Each row below holds a small network's activations on one input, seen along a few directions.
In each table, some parts of the input vary, and every possible input appears once, in random order.
A made-up example of a description, with smaller parts first: ring(8) and (point or ring(9) or (values(3) and line(6))).
Shared parts are said once, and a part with two or three values counts as separate values.

Table:
row 1: [ 5.02  0.11 -1.16 -3.73  4.35  6.59  0.78  3.21 -4.41  4.84  1.41]
row 2: [-0.01  0.28  2.64  2.23  0.90 -5.86 -0.41 -0.85  3.86 -2.39  0.08]
row 3: [-3.05  0.63  0.16  0.31 -0.30  2.69  0.69 -3.42  0.86 -5.75 -2.34]
row 4: [-1.49 -3.07 -1.34  2.58 -1.43 -4.17 -0.79  0.40  2.38 -1.72 -3.44]
row 5: [ 1.76  5.21 -3.35  2.40 -0.93  4.27 -1.54 -0.14 -7.26  5.25  5.09]
row 6: [ 4.84  0.87  0.44 -6.44  2.51  8.72 -1.24 -0.20 -4.30  6.72 -0.78]
row 7: [ 6.48 -2.33 -3.92 -3.59  4.18  1.62  2.67  1.01 -1.84  8.34  0.50]
row 8: [-5.27  0.27  1.23  2.55 -0.62  1.68  0.20  0.30  1.43 -2.85 -3.48]
row 9: [ 3.17  3.38 -6.12  0.81 -1.07 -1.46 -1.70 -1.65 -4.34  8.56  3.96]
row 10: [-3.35 -1.53  1.76  3.03 -2.31  1.04 -1.43  1.23  0.55 -2.92 -3.62]
row 11: [-0.50 -1.00 -0.85 -0.41 -0.80 -3.65  0.12 -3.62  2.24 -4.41 -2.08]
row 12: [-0.92 -0.31  3.44  2.52 -1.28  2.37 -0.31 -1.71  2.36 -5.44  0.19]
row 13: [-1.82  0.26  4.50  3.28 -0.60  1.61 -0.98  0.90  3.24 -4.81  0.25]
row 14: [-1.71 -1.78  2.77  2.95 -2.04  1.60 -1.82  1.30  0.92 -4.85 -2.26]
row 15: [ 0.47 -0.75  1.12  0.92 -1.12 -4.32 -0.65 -1.52  3.35 -3.74 -0.45]
row 16: [-5.45 -5.35  0.78 -4.73  2.53 -6.37  1.41  0.76 -0.47  1.11  4.39]
row 17: [ 6.94 -1.24 -2.16 -5.86  0.38  1.94  0.94 -1.82 -1.91  9.46 -1.78]
row 18: [-1.50  0.01 -2.72 -1.17  0.19 -3.07  0.87 -3.59  2.61 -4.45 -2.52]
row 19: [-0.03 -1.72  1.58  2.57 -0.50 -4.93 -1.31 -0.51  3.42 -2.51 -1.49]
row 20: [-2.05  0.19  1.26  0.85 -1.51  2.51  0.47 -2.61  1.18 -5.98 -1.34]
row 21: [-4.71  1.99  0.80  0.71  0.50  1.80  0.59 -0.80  1.29 -4.45 -2.84]
row 22: [-1.40 -0.07  4.54  2.69 -1.84  0.45 -1.81  1.42  1.61 -4.49 -1.06]
row 23: [-0.26 -1.99 -0.01  1.85 -1.01 -4.53 -1.41  0.82  3.16 -2.88 -2.96]
row 24: [-2.43  0.59 -1.81  0.48  0.88 -3.67  1.56 -2.14  4.10 -2.50 -2.51]
row 25: [ 4.93  1.12 -2.09 -2.94  1.34 -2.07  1.08  3.23 -3.73  6.42  3.54]
row 26: [-3.46 -0.03 -0.96  1.15 -0.37 -4.23  0.44 -1.21  3.11 -1.12 -3.41]
row 27: [-7.49 -4.75  3.58 -3.58  3.11  0.13  0.20  1.78 -2.54 -0.79  4.50]
row 28: [ 5.55  4.74 -3.67 -1.77 -1.82 -1.15 -0.15  1.89 -1.53  7.30  4.72]
row 29: [ 4.50  1.87  1.16 -0.06  0.61  4.26  2.98  4.65 -6.66  3.75  4.11]
row 30: [ 3.25  4.40 -1.60  0.38 -1.94  6.18  0.57  2.89 -2.66  6.27  5.61]
Describe the family of inputs behind these rows.
> values(2) and (point or line(5) or ring(9))
The inputs of row 6 and row 17 match in every part but the values(2) part. If row 29 is changed in the same way as row 6 into row 17, which row does it become?
> row 25
A walk changes only the ring(9) part. It starts at row 10 and steps to row 8. List the rest of the walk in order.
> row 21, row 3, row 20, row 12, row 13, row 22, row 14

Table:
row 31: [ 3.73 -2.02 -1.44 -2.91  2.34  0.40  1.05  0.24 -2.13  2.93 -0.85]
row 32: [ 2.37 -0.94  1.05 -2.80  0.56  0.14  0.94  2.88 -1.68  3.31  2.28]
row 33: [-1.86  0.57  2.15  1.03 -0.78 -2.02  0.59 -1.67  3.29 -6.05 -2.58]
row 34: [-1.93  0.98  2.40 -2.42  1.42  8.17 -1.10 -0.22 -3.73  0.33  0.47]
row 35: [ 2.88  3.93  0.08  3.73 -1.96  5.59 -0.59  1.52 -1.66  1.25 -0.76]
row 36: [-4.57 -2.28  0.50  1.12 -0.13 -1.70  0.27  0.38  3.50 -2.69 -2.14]
row 37: [-1.50 -0.86  2.97  2.24 -0.78 -2.09 -1.53  0.05  2.37 -5.19 -0.97]
row 38: [ 0.08 -0.71 -0.69 -0.48  0.16  0.00  1.40  0.88 -2.62  3.60  4.38]
row 39: [-3.17 -2.87  1.00  2.67  0.37 -2.46 -1.24 -0.14  2.61 -3.81  0.23]
row 40: [ 2.63  2.47 -3.70 -2.49  0.02 -0.83 -0.99 -0.42  0.77  3.48  1.75]
row 41: [-3.27 -0.35 -0.24  0.54 -1.63 -2.86  0.26 -1.53  2.14 -5.07 -2.78]
row 42: [ 1.07  1.99 -2.72  0.87  0.10 -2.13  0.38 -0.23 -2.69  3.15  2.50]
row 43: [ 3.54  0.09 -1.36 -1.12  0.29 -0.19  0.56 -1.73 -0.19  4.75 -1.55]
Describe the family of inputs behind these rows.
> values(2) or ring(5) or ring(6)
A walk changes only the ring(5) part. It starts at row 37 and steps to row 39. List the rest of the walk in order.
> row 36, row 41, row 33

Table:
row 44: [ 4.69 -0.92 -1.69 -6.40  2.57  4.57  3.29  1.73 -3.89  5.65  2.44]
row 45: [ 1.45  1.87 -3.68  4.14 -1.79 -6.47  2.28  0.07  0.68 -1.23 -0.51]
row 46: [ 1.02  2.31  3.25  3.27  0.86  3.46 -2.94 -0.89  2.27 -5.24 -4.87]
row 47: [ 2.34  2.98 -1.11  2.72 -2.15 -8.15 -0.75 -3.20  1.13 -2.92  2.48]
row 48: [-3.63  1.45 -0.87  4.04 -3.60  3.92 -4.10  0.79  1.68 -2.09 -1.06]
row 49: [-0.33 -5.24 -0.32 -3.13  2.76 -5.39  0.32 -1.18  4.15  2.54 -2.07]
row 50: [-0.34  0.98 -0.82 -2.52  3.93  3.39  2.08  1.58 -5.51  6.18  5.76]
row 51: [ 2.36 -0.90 -2.94  2.32 -0.09 -3.81 -0.15 -3.50  4.60  2.67 -3.88]
row 52: [ 7.46  3.41 -3.43 -1.97  0.03  5.50  2.56  0.25 -2.25  5.16  0.69]
row 53: [ 7.09  2.78 -1.29 -0.68 -1.32  4.57 -1.35  1.31 -3.09  6.90  0.65]
row 54: [-1.52  3.63  1.09 -0.29 -2.64  4.04 -0.83 -3.19  1.75 -5.95 -4.60]
row 55: [-0.74 -1.97  0.29 -4.63  1.04 -6.99  0.68 -1.03  4.65  0.60  1.37]
row 56: [-4.93 -1.86  4.64  1.63  0.36  0.79  0.53  4.96  0.95 -2.96  1.26]
row 57: [-7.52 -1.27  0.51 -1.94  0.64  2.53  0.82 -1.60 -0.57 -5.04  1.17]
row 58: [ 4.29  3.85 -1.33  0.49 -0.83  4.09 -1.48  0.08 -4.08  7.03  2.07]
row 59: [-1.60  2.20  1.84  5.80 -3.06  2.08 -1.13  3.52  1.81 -3.20 -0.67]
row 60: [ 0.14 -0.27 -3.64  2.50 -2.59 -4.77  1.64 -2.59  1.23  2.16 -4.44]
row 61: [ 2.08 -0.63  4.06  6.21 -2.94  2.52 -1.26  0.04  0.63 -5.35 -1.67]
row 62: [-0.21 -1.86  0.98 -1.42  0.26 -9.17  0.05 -0.94  0.36 -2.91  4.35]
row 63: [ 2.37  5.66 -1.89  1.38  1.24  4.40  0.94  0.04 -3.58  5.94  4.08]
row 64: [-6.09 -3.72  0.38  0.30 -0.29  3.21 -3.06  2.19  0.72 -2.52  1.18]
row 65: [ 4.65 -1.86 -0.24 -5.14  1.34  3.29 -0.45  3.21 -4.94  7.09  2.40]
row 66: [-2.19 -2.05 -1.35 -0.63  1.60 -8.43  2.87  3.22 -0.24 -0.94  0.44]
row 67: [ 1.06  0.25  0.61 -3.55  2.01  2.46 -0.77  1.69 -5.94  7.79  3.37]
row 68: [-1.78 -2.44  4.32 -0.96  4.66  2.07 -2.11  1.11  0.76 -5.61 -3.59]
row 69: [-4.18 -1.77  2.18 -4.38  0.94  3.07  0.33 -1.92  0.66 -6.36 -2.78]
row 70: [ 2.07  2.52 -2.27  0.10 -1.45 -5.95  0.25 -3.29  5.39  0.57 -0.26]
row 71: [-4.79  3.47 -1.30  2.45 -2.74  3.71 -0.19 -3.40  0.35 -4.74 -0.69]
row 72: [-0.80 -5.49  6.21  1.92  0.49  1.64 -0.21  1.45  0.19 -5.50  0.48]
row 73: [-2.43 -5.11 -2.19 -1.64  0.75 -6.15  2.13 -0.46  0.13  2.26 -3.10]
Describe the family of inputs behind these rows.
> values(2) and (line(4) or ring(5) or ring(6))
The inputs of row 45 and row 66 match in every part but the values(2) part. If row 61 is changed in the same way as row 45 into row 66, which row does it become?
> row 72
A walk changes only the line(4) part. It starts at row 52 and steps to row 53. List the rest of the walk in order.
> row 58, row 63
Which other rows does row 46 become when the ring(6) part takes its other values? List them by row number.
> row 48, row 54, row 59, row 61, row 71

Table:
row 74: [-2.08  0.28 -0.07  1.48 -1.72 -1.82  0.11 -0.75  2.62 -2.83 -0.97]
row 75: [-1.75 -1.69  2.09  0.54  0.18 -0.29  0.85 -0.18  1.17 -3.75 -1.67]
row 76: [-1.54 -2.71  1.59 -0.23  0.45 -1.97 -0.70  0.13  2.32 -3.74 -0.65]
row 77: [ 4.00  1.44 -1.90  0.03  0.49  2.84 -0.27  1.86 -2.78  6.20  1.77]
row 78: [-1.30 -0.06  1.44  0.92 -0.70  0.96  0.15 -0.64  0.53 -4.40 -1.83]
row 79: [ 4.91  1.98 -0.36  0.04  0.15  0.85  0.26  1.41 -2.66  4.02  2.21]
row 80: [-2.56 -2.07  1.86  0.57 -0.19 -3.47 -0.87 -0.18  2.06 -2.47 -0.67]
row 81: [-2.29  0.76  0.37  1.17 -0.63  0.50 -1.77 -0.83  1.57 -3.23 -1.44]
row 82: [-2.22 -1.28  0.03  1.78 -0.32 -3.99 -0.18 -0.96  2.18 -2.58 -0.37]
row 83: [ 2.56 -0.10 -1.98 -2.47  0.83  4.01  0.75  1.92 -4.80  7.09  2.17]
row 84: [ 2.25  1.82 -1.68 -4.23  1.92  2.87  1.01  1.28 -4.51  6.08  4.55]
row 85: [ 4.85  1.13 -2.68 -3.56  1.18  1.09  0.92 -1.32 -1.22  6.01 -0.45]
row 86: [-2.42 -0.02 -0.28  1.85 -0.88 -3.51  0.85 -0.32  2.07 -3.03 -1.75]
row 87: [-2.40  0.54  1.56  2.10 -0.78  1.93 -1.11 -1.41  1.45 -3.38 -0.90]
Describe the family of inputs behind these rows.
> point or line(4) or ring(9)
What sort of input is row 75?
> ring(9)
A walk changes only the line(4) part. It starts at row 79 and steps to row 77. List the rest of the walk in order.
> row 83, row 84

Table:
row 88: [-3.72 -2.02  0.04  2.50 -1.18 -5.48 -0.11 -0.73  1.88 -3.13  0.48]
row 89: [ 6.10  0.66 -0.62 -1.03  1.18  2.22 -0.78  1.71 -3.76  6.98  2.48]
row 90: [-1.31  2.78  2.33  0.85 -0.89  6.66 -1.61 -0.11 -1.13 -2.97  1.48]
row 91: [-0.40  0.08  0.65  1.60 -0.67 -3.86  0.57 -3.10  3.71 -5.31 -3.31]
row 92: [-4.01 -3.89  2.27 -0.81  0.46 -2.03 -1.13 -1.18  4.19 -5.40 -3.59]
row 93: [ 3.39  0.50 -3.55 -4.10  1.13 -0.14  1.49  0.06 -3.90  5.82  2.44]
row 94: [-3.35 -1.91  2.96  1.37  0.18 -3.58  0.55  1.50  2.10 -5.53 -0.31]
row 95: [ 5.21  1.14 -2.34 -2.02  0.39  2.14  1.74  1.33 -2.62  7.65  2.07]
row 96: [-1.75  0.10 -1.79  2.52 -1.90 -5.98 -0.75 -1.07  4.31 -2.28 -2.21]
row 97: [-2.48  1.25  2.66  2.56 -1.07  8.48 -1.05  1.07 -1.41 -3.58 -2.05]
row 98: [ 2.33  1.32 -2.61 -3.45  2.36  1.58  1.08  0.53 -3.36  7.76  2.53]
Describe the family of inputs behind these rows.
> values(2) or line(4) or ring(5)
A walk changes only the ring(5) part. It starts at row 94 and steps to row 88. List the rest of the walk in order.
> row 96, row 91, row 92
